J102: [133 140 124 127 133 150 162 130 120 117 133 112 144 119 144 107 152 110
 126 124 155 124]
J591: [ 32 145 176 233 182 161 178 137 158  64 149  92 135 106 134 126 122 112
 155 185  47  92]
J522: [125  73  99 142 106  82 113 105  75 101 145 135 137 131 119 174  97 184
 140 171 106 130]
J173: [132  90 126  94 131 104  90 125 117 112 113 120 118 146 172 105 147 123
 114  70 156 115]
J479: [142 141 108 219 155 175 130 113 110  29  91  76 213 156 133 145 134 116
  83 146 123  92]
J471: [128 143 129 125 133 108 125 133 145 137 134 118 126 127 119 111 132 130
 135 131 123 100]
J881: [127  97 169 147 142 145  74 146 155 118 118  75 146 113  98 167 121 126
 154 131 176 127]
J240: [129 124 134 127 144 111 126 131 152 138 130 115 140 144 114 132 120 134
 134 145 126 152]
[129 124 134 127 144 111 126 131 152 138 130 115 140 144 114 132 120 134
 134 145 126 152]
J240
[142 141 108 219 155 175 130 113 110  29  91  76 213 156 133 145 134 116
  83 146 123  92]
J479
[127  97 169 147 142 145  74 146 155 118 118  75 146 113  98 167 121 126
 154 131 176 127]
J881
dup J522: 
[106]
[132  90 126  94 131 104  90 125 117 112 113 120 118 146 172 105 147 123
 114  70 156 115]
J173

J699: [230  70 138 133 144]
J797: [127 115 100 152 127]
J743: [169 120 135 115 140]
J488: [137 169 126  94 138]
J798: [137 124 126 124 124]
J664: [152 145 122 153 126]
J567: [139  70  70  95  70]
J95: [230  70 143 106 107]
J203: [112 112  94 192 102]
J65: [ 95  97  97 192 102]
dup J65: 
[97]
dup J567: 
[70]
both J488 J203: 
[94]
dup J203: 
[112]
dup J798: 
[124]
both J797 J664: 
[152]
dup J797: 
[127]

J192: [ 84 121  67 165  77 109  79]
J619: [157 161 161 127 164  99 171]
J840: [156 232 141 175 162 136 172]
J373: [156 232 141 149 136 136 172]
J441: [157 161 168 127 164 113 142]
dup J373: 
[136]
dup J619: 
[161]

J725: [139 136 104 172 151 138 154 131 150 134 137  98 155 118 127 160 115 148
 134 124 139 151 129 125 126 181 157 126]
J92: [ 88 105  75 115 138  71 129 116 116  86 121  78 103  92 100 131 123 109
 127  85 120 108 109  74 116  94  74 101]
J331: [ 94 129 127 105 112 110 119 119 118 132 102 145  85 123 118  90 145 137
 117 121 124 107 125 137 147  99 125 122]
J142: [158  95 140 139 123 136 124 142 105 127 140 132 161 138 161 147 133 104
 138 125 127 122 150 105 128 145  97 130]
J935: [152 112 159  65 123  95  95 138  91  96 133 135 155 144 142 133 131  93
 139 148 104 135 135  96 102  45  48 136]
J103: [ 86 111  72 183 139 125 141 114 146 118 116  89  84  88 121 131 112 132
 129  71 146  97 108 136 133 194 154 114]
J873: [ 82  76 117 145 112 133 100 109 110 116  81 132  50 103 151 109 126 100
 126  64 133  50 109 114 136 156 123 127]
[139 136 104 172 151 138 154 131 150 134 137  98 155 118 127 160 115 148
 134 124 139 151 129 125 126 181 157 126]
J725
[ 86 111  72 183 139 125 141 114 146 118 116  89  84  88 121 131 112 132
 129  71 146  97 108 136 133 194 154 114]
J103
[ 94 129 127 105 112 110 119 119 118 132 102 145  85 123 118  90 145 137
 117 121 124 107 125 137 147  99 125 122]
J331

J313: [108  71  93  89  65 163 205 172]
J967: [138 133  89 228 150 178 109 182]
J656: [138 133  89 228 150 178 161 116]
J790: [122 119 102 188 119 119 144 153]
J201: [126  69  93 123  74 140 170 196]
J953: [206 183 184 184 184 184 184 163]
J752: [101 103 173 140 159 156 173 173]
dup J953: 
[184]
dup J790: 
[119]
dup J752: 
[173]

J795: [128 146 156 123]
J104: [160 123 126 119]
J600: [122 146 156 159]
both J104 J795: 
[123]
[160 123 126 119]
J104

J585: [125 166 134 132 144 162 104 124 102 136 111 126 101 118 139 147 100 178
 101 106  87 132  89 122 161 160 113 119 141 120 138 160 112 166  72 101
  99 125  78 106 123 155 149 109 153 101 184 140 146 109 118  67]
J976: [131 133 147 142 115  84 144 146 119 109 112 110 106 120 159 137 152 163
 125 158 126 137 100  53 146 169 122 104 129 100 105 144 169  73 192 171
 158 123 167 105 107  95 156 126 112 140 120 106 117 134 125 160]
J15: [111 159 129 123 155 155 145 167 112 154 121 139 142 150  88 151 108 163
 146 101 133 153 141 193 133 101 140 151 159 147 130 140 108 154  42  83
 111 112 103 154 154 132 125 138 170 159 144 146 163 173 129 133]
J966: [ 88 178 124 124 134  80 123 169 119 152 119 132 136 166 114 156  85 116
 121  93 132 140  85 105 176 113 112 180 176 140 114 151 138 140  87 137
 154 125  90 109  81 131 132 154 145 139 166 147 152 101 157 108]
[131 133 147 142 115  84 144 146 119 109 112 110 106 120 159 137 152 163
 125 158 126 137 100  53 146 169 122 104 129 100 105 144 169  73 192 171
 158 123 167 105 107  95 156 126 112 140 120 106 117 134 125 160]
J976
[125 166 134 132 144 162 104 124 102 136 111 126 101 118 139 147 100 178
 101 106  87 132  89 122 161 160 113 119 141 120 138 160 112 166  72 101
  99 125  78 106 123 155 149 109 153 101 184 140 146 109 118  67]
J585
[ 88 178 124 124 134  80 123 169 119 152 119 132 136 166 114 156  85 116
 121  93 132 140  85 105 176 113 112 180 176 140 114 151 138 140  87 137
 154 125  90 109  81 131 132 154 145 139 166 147 152 101 157 108]
J966
[111 159 129 123 155 155 145 167 112 154 121 139 142 150  88 151 108 163
 146 101 133 153 141 193 133 101 140 151 159 147 130 140 108 154  42  83
 111 112 103 154 154 132 125 138 170 159 144 146 163 173 129 133]
J15

J846: [105  72 167  73 175  70 139  73  73 179 175 191  82  79 165 190  73  70
  73 128  73]
J776: [131  60 193  68 185  63 122  69 184 180 190 185  62  71 190  79  67  68
 126 174 179]
J767: [110  83 188  86 190  76 124  75  75 190 181 194  79 191 176  75  89  74
 136 145  79]
J28: [162  91 176  81 174  86  76  96  94 172 178 155  71  76 181  90  76  95
  85 217 185]
J598: [114 172  80 181  88 179 125 187 190  62  78  95 183 191  68 180 177 176
 150  54 195]
[114 172  80 181  88 179 125 187 190  62  78  95 183 191  68 180 177 176
 150  54 195]
J598
[105  72 167  73 175  70 139  73  73 179 175 191  82  79 165 190  73  70
  73 128  73]
J846
[131  60 193  68 185  63 122  69 184 180 190 185  62  71 190  79  67  68
 126 174 179]
J776
dup J28: 
[76]
[162  91 176  81 174  86  76  96  94 172 178 155  71  76 181  90  76  95
  85 217 185]
J28

J353: [135 160 161 145 187  73 175 104 101 162]
J681: [112 114 116 111  88 171  98 142 139 105]
J518: [116 186 191 137 210  57 199  84  75 167]
J526: [110 176 170 126 201  59 115  79  84 136]
J378: [152 133 133 154  98  98  98 125 127  98]
J178: [158 144 130 119 158  91 154 158 114 105]
J342: [145  90 101 134  72 188  78 171 162 135]
J857: [126 156 151 133 179 114 171  97 103 136]
J307: [126 156 151 133 179  74 171  97 103 141]
dup J178: 
[158]
[112 114 116 111  88 171  98 142 139 105]
J681
both J178 J857: 
[114]

J634: [ 84 115 152 157 104 144 180 169  82  93 135  48 141  63 168 161 142  51
  38 120 153]
J979: [ 88 124 162 172 107 155 196 182  86  97 147  45 150  66 184 175 151  50
  40 127 164]
J926: [ 83 117 160 166 105 151 192 179  80  93 141  42 147  60 178 170 148  45
  32 123 161]
J370: [135 104  63  59 114  72  36  45 137 125 156 172  74 156  47  54  73 172
 184  99  62]
J175: [171 169 170 169 170 169 168 170 169 171 169 169 170 172 169 169 169 169
 172 169 171]
J312: [ 91 125 167 176 110 160 200 185  89 102 148  48 154  69 188 179 156  51
  41 130 168]
J576: [144 110  70  65 123  79  41  52 146 134  90 182  81 165  52  60  80 179
 193 105  69]
J844: [140 107 172  59 117  71  33  43 142 128  87 179  74 162  46  53  72 180
 194 101  61]
J234: [ 96 124 159 166 111 155 185 172  96 106 140  62 150  80 178 170 153  64
  53 129 159]
J554: [173 161 155 173 145 159 169 153 160 156 173 145 149 160 167 164 151 155
 171 157 156]
[140 107 172  59 117  71  33  43 142 128  87 179  74 162  46  53  72 180
 194 101  61]
J844
[ 88 124 162 172 107 155 196 182  86  97 147  45 150  66 184 175 151  50
  40 127 164]
J979
[ 83 117 160 166 105 151 192 179  80  93 141  42 147  60 178 170 148  45
  32 123 161]
J926

J287: [ 92 122  95 102  99 103 123 144 105 128 145 126 100 127 123 148 144  86
 174 126 192 167 126 120  54 132 119 152 135 126 108  54 144 142 138  90
 200 134 137 120 119  66 154  43  52  95  99 109 157 150  74 135 196]
J920: [158  53 134 135 122 138 133  93 175  95 160 164 108 159 180 156 145 128
 175  97 171 105  94 122 118  91 142 110 198 148 169  96 142 125 142 132
 160  95 125 144 116 130 126 132  68 155 131 156 135  97  75 104 118]
J507: [ 91 164  91 157 135 110 156 127 100 154 142 115 118 121  98 118  91  93
 145 127 123 168 164 132  59 162 116 142  71 128  96 105 138 164 139  63
 168 125 133  98 173 129 150 119 149  62 140 103 160  95 159 108 149]
J859: [102  88 100  94  91 170 120 119 124 111 160 169  94 139 147 163 161  88
 194 115 218 155 110 117  90 111 123 146 174 133 127  36 149 138 143  98
  88 121 136 133 103  56 155  34  12 113  94 118 157 148  40  87 199]
J411: [159 109 165  42  89 146  63  21 152  86 110 166 128 133 176 160 220 159
 128 136 186  93  65 113 226  73 134 131 234 123 164 112 121  72 115 219
 110 148 126 177  30  66 111  61  24 223  79 148  91 223  24 182 158]
J44: [ 98 185 122  92 117 130 104 137  82 147  96 107 144 101  90 115 140 130
  91 162 117 154 144 130 155 151 113 156  87 107  94 139 114 119 111 141
 104 166 132 126 109  92 129  84 141 122 103 100 116 193 136 170 163]
[158  53 134 135 122 138 133  93 175  95 160 164 108 159 180 156 145 128
 175  97 171 105  94 122 118  91 142 110 198 148 169  96 142 125 142 132
 160  95 125 144 116 130 126 132  68 155 131 156 135  97  75 104 118]
J920
[102  88 100  94  91 170 120 119 124 111 160 169  94 139 147 163 161  88
 194 115 218 155 110 117  90 111 123 146 174 133 127  36 149 138 143  98
  88 121 136 133 103  56 155  34  12 113  94 118 157 148  40  87 199]
J859
[ 91 164  91 157 135 110 156 127 100 154 142 115 118 121  98 118  91  93
 145 127 123 168 164 132  59 162 116 142  71 128  96 105 138 164 139  63
 168 125 133  98 173 129 150 119 149  62 140 103 160  95 159 108 149]
J507
[ 92 122  95 102  99 103 123 144 105 128 145 126 100 127 123 148 144  86
 174 126 192 167 126 120  54 132 119 152 135 126 108  54 144 142 138  90
 200 134 137 120 119  66 154  43  52  95  99 109 157 150  74 135 196]
J287
[159 109 165  42  89 146  63  21 152  86 110 166 128 133 176 160 220 159
 128 136 186  93  65 113 226  73 134 131 234 123 164 112 121  72 115 219
 110 148 126 177  30  66 111  61  24 223  79 148  91 223  24 182 158]
J411

J318: [ 63 145 213  62]
J740: [218 186 185  35]
J899: [ 63 143  63  63]
J79: [185 192 218 172]
both J899 J318: 
[63]
dup J899: 
[63]
[185 192 218 172]
J79
[218 186 185  35]
J740
[ 63 145 213  62]
J318
both J318 J899: 
[63]

J321: [139  92 163 162 159]
J623: [140  82 173  78 161]
J237: [178  71 178  72 178]
J822: [129  86 169  83  71]
J587: [163  91  91 158  91]
J160: [150  83 170  80 168]
dup J237: 
[178]
both J321 J587: 
[163]
both J237 J822: 
[71]
dup J587: 
[91]

J599: [195 168 151 167 116  77 110 133 166 165  97 220 132 111 106 133 100 132
 118  52  79  53 114 121 185 103 133 142 166 213 163  66 167 168 169 170
 165]
J950: [195 168 151 167 116  77 110 133 166 165  97 220 131 111 106 133 100 132
 118  52  76  60 114 121 137 103 133 142 166 213 163  66 167 168 169 170
 165]
J200: [109 167 129  97 166 106  43 172 129 166  81 148 121 136 136 143 198 146
  83 110 169  65 156 211  99  65 138 109 148 150  68 145 101 116  35  79
  79]
J183: [158 162 129 103 160  98  57 136 139 159  82 193 101 117 140 148 167 160
  48  79 142  22 134 189  76  75 150 132 164 166 109 109  97 109 148 126
 121]
J35: [196 102 147 161 110  90 162 144 150 121 117 190 112  90 112 163  30 143
 117  93  62  95 134  48 158 144 117 132 169 166 191  86 129 130 181 208
 153]
J932: [148  52 139 162  84  81 146 224 135 126  84 126 111 124 115 147  28 151
 121 137 111 121 185  66 170 131  82  79 182 131 141 125  96 106  65 134
  72]
J523: [126 160 177 134  69  74  44 191 138 155  92 196 121  68 122 152 187 142
  98 103 118  40 173 162 160 102 152 118 157 185 100 152 112 133 136 162
  85]
J328: [134 196 134 125 129  96  55 158 150 185  83 174 145 158 124 130 195 129
 116  66 147  67 121 216  97  67 137 128 150 193  86  98 157 163  70  75
 125]
[109 167 129  97 166 106  43 172 129 166  81 148 121 136 136 143 198 146
  83 110 169  65 156 211  99  65 138 109 148 150  68 145 101 116  35  79
  79]
J200
[158 162 129 103 160  98  57 136 139 159  82 193 101 117 140 148 167 160
  48  79 142  22 134 189  76  75 150 132 164 166 109 109  97 109 148 126
 121]
J183
[196 102 147 161 110  90 162 144 150 121 117 190 112  90 112 163  30 143
 117  93  62  95 134  48 158 144 117 132 169 166 191  86 129 130 181 208
 153]
J35
[195 168 151 167 116  77 110 133 166 165  97 220 131 111 106 133 100 132
 118  52  76  60 114 121 137 103 133 142 166 213 163  66 167 168 169 170
 165]
J950
[126 160 177 134  69  74  44 191 138 155  92 196 121  68 122 152 187 142
  98 103 118  40 173 162 160 102 152 118 157 185 100 152 112 133 136 162
  85]
J523
[134 196 134 125 129  96  55 158 150 185  83 174 145 158 124 130 195 129
 116  66 147  67 121 216  97  67 137 128 150 193  86  98 157 163  70  75
 125]
J328

J71: [153 107 115 119 127 119 128 207]
J817: [213 102  99 109 114 106 120  99]
J172: [ 84 138 135 136 142 144 141 160]
J550: [ 94 149 134 136 136 137 130 210]
J26: [175 105 107 119 120 124 138 199]
J813: [ 92 134 132 126 141 148 144 187]
J792: [166 127 121 128 102 120 110 130]
J491: [131 129 134 130 146 138 150 174]
J674: [199 102 102 117 111 111 102 154]
J719: [148 118 114 117 113 115 117  98]
J501: [145 119 115 124 129 130 116 214]
J563: [ 87 135 134 142 138 138 119 190]
both J501 J563: 
[119]
dup J719: 
[117]
both J550 J792: 
[130]
both J813 J719: 
[148]

J220: [ 97 129  19 138]
J864: [118 109 110 139]
J728: [ 19 161 161 161]
J75: [120  19 120  20]
dup J728: 
[161]
both J220 J728: 
[19]
dup J75: 
[120]
both J728 J75: 
[19]

J415: [143 167 166  48]
J908: [167  74  40 114]
J251: [ 48 141  95 171]
both J251 J415: 
[48]
both J908 J415: 
[167]

J702: [ 94 143  40 152  58 184 175 153  42  27 125 166 195 111  75  31  93  27
 142 173 146 166 123 146  29 155  62  79 193  80 192  93  93  73 196  24
  59 102  75  54 185 163]
J478: [ 99 151  47 151  70 187 178 153  53  45 129 166 201 119  81  44 101  41
 147 175 151 168 131 147  42 156  59  88 194  88 192  97 102  80 193  43
  71 114  81  62 186 167]
J838: [125  83 174  73 157  45  52  72 175 186  99  59  36 110 144 185 128 187
  82  52  79  62 100  79 185  69 156 137  60 139  38 126 129 147  34 189
 156 120 143 162  44  66]
J614: [170 174 165 162 173 171 170 164 168 178 167 167 177 171 166 171 171 172
 171 169 172 170 174 166 172 167 169 172 166 167 165 166 173 166 164 178
 171 174 165 168 167 168]
J323: [127  83 179  73 159  42  50  71 179 191 100  59  32 112 148 191 129 191
  81  51  80  62 100  79 191  69 159 139  33 142  36 128 130 151  32 193
 159 122 148 166  43  64]
J934: [ 97 143  47 152  65 182 174 152  50  36 127 163 192 113  80  40  97  36
 143 171 146 165 124 146  37  50  68  84 191  84 189  97  97  78 193  34
  65 105  50  60 183 163]
J337: [128  85 178  76 158  47  55  75 177 187 102  63  37 113 148 188 130 188
  84  55  83  66 102  83 188  73 158 139  38 142  40 129 131 151  38 190
 158 122 147 165  47  67]
J145: [100 142  51 153  68 182 174 155  52  38 128 165 191 114  82  41  99  39
 145 172 146 164 125 147  38 155  71  88 191  86 189 100  99  79 193  36
  69 105  82  62 182 163]
J257: [127  84 177  73 159  45  52  72 177 190  99  60  35 112 146 188 129 190
  83  53  80  62 101  80 188  70 158 139  35 141  37 127 130 149  33 192
 159 122 145 165  44  65]
J465: [174 168 177 170 175 167 168 170 174 175 170 171 166 171 173 174 172 175
 170 170 170 168 170 170 176 171 174 175 167 173 166 174 171 172 167 175
 175 170 174 176 167 166]
J389: [125  82 174  71 156  44  51  71 173 186  97  59  34 110 143 184 127 186
  81  52  79  61  99  78 185  69 155 137  34 138  36 125 127 146  32 189
 156 119 142 161  42  64]
J249: [130  84 183  73 163  42  50  72 183 195 101  59  31 114 150 194 132 195
  83  51  81  62 102  80 195  70 162 142  32 144  35 131 132 154  31 198
 163 123 150 170  42  64]
[128  85 178  76 158  47  55  75 177 187 102  63  37 113 148 188 130 188
  84  55  83  66 102  83 188  73 158 139  38 142  40 129 131 151  38 190
 158 122 147 165  47  67]
J337
[ 99 151  47 151  70 187 178 153  53  45 129 166 201 119  81  44 101  41
 147 175 151 168 131 147  42 156  59  88 194  88 192  97 102  80 193  43
  71 114  81  62 186 167]
J478

J296: [106  87 215 107 187  76 122 158 213  85  58 123 131  80  45]
J868: [125 173 185 136 152 180 164 145 162 173 173  27 173 173 194]
J927: [129 159 200 157  76 144 104 109  46 136  18 159 138 159 114]
J536: [124  88  99 144 194  66  97 148 200 142 188  30 121  76 103]
J759: [125 173 185 136 152 180 164 145 162 104  29  27  88 119 175]
J984: [149  57  65 176  93  71  85 151 144 154 199 204  98 181 133]
J905: [125  70 152 113 148  67 105 127  89  88 103 116 148  79 178]
J436: [125 173 185 136 152 180 164 145 192 129  59  95 124  91  68]
J247: [159  65 166 163 203  20  91 143 186 104 116 133 174 110 118]
dup J905: 
[148]
dup J927: 
[159]
dup J868: 
[173]
both J868 J927: 
[136]
[159  65 166 163 203  20  91 143 186 104 116 133 174 110 118]
J247
both J296 J984: 
[85]

J500: [124  65 153 136 114 153 153 129]
J886: [165 164 178  98 196  69  92 114]
J530: [133 158 137 122 132 112 114 126]
J207: [123 160 127 128 130 125 121 129]
J697: [133 157 138 122 145 112 157 157]
J435: [149  79 147 117 147 115 132 122]
J665: [110 232 120 131 129 119 104 134]
J56: [124  65 115 136 103 153 153 138]
J295: [132 132 121 132 119 135 131 232]
both J295 J530: 
[132]
dup J500: 
[153]
dup J295: 
[132]
both J886 J500: 
[114]
both J56 J697: 
[138]
dup J697: 
[157]
both J500 J207: 
[129]

J736: [146 158 134 196  68  57 134 134 152 142]
J122: [190 154 167 182 168  41  67  88  87 161]
J707: [ 89 154 167 182 168  41 125  88  87  68]
J375: [ 63 113  90 118  63 109  88 111 183  87]
J88: [184  89 165 191 124  68 103  90 145 124]
both J707 J736: 
[68]
both J88 J375: 
[90]
dup J736: 
[134]

J12: [129 102 125 129 129 129 143]
J181: [176  90  90 163 182 126 171]
J440: [157 129 120 160 120 125 110]
J474: [122 127 189 145 129  99 157]
J842: [ 73 132 215 120 134 120 150]
J4: [150 190 124 171  89 124 157]
J778: [159 122 128 126 158 131 162]
both J181 J4: 
[171]
dup J4: 
[124]
dup J181: 
[90]
both J778 J181: 
[126]
dup J12: 
[129]
dup J842: 
[120]

J159: [ 56  91 111 113  74 128 113  61 192]
J788: [116 107  68 148 134 157 122 132 126]
J883: [194 113 137 117 138 113  82 156 114]
J888: [114 116 182  93  75 117 156 104 122]
J703: [ 27 148 117 148 110 144 170  89 124]
J11: [124 135 135 168  98 135 137 111 166]
both J703 J883: 
[117]
both J11 J159: 
[111]
dup J11: 
[135]

J791: [142 114 134  54]
J464: [ 55  54  56 198]
J149: [ 54  82  51 231]
J705: [54 54 53 54]
both J149 J464: 
[54]
both J791 J705: 
[54]
dup J705: 
[54]
both J705 J791: 
[54]

J235: [189 134 189  45 189]
J462: [154 112 134 214  78]
J828: [ 44 134 215 135 135]
both J235 J828: 
[134]
both J828 J235: 
[134]
both J828 J462: 
[134]
dup J235: 
[189]
dup J828: 
[135]
both J462 J235: 
[134]

J787: [166 124 144 119 160 149]
J879: [124 144 172 177 124 111]
J738: [155 132  94  87 146 127]
J882: [214 116 126 119  90 122]
J845: [166 124 144 144 144 131]
dup J879: 
[124]
dup J845: 
[144]

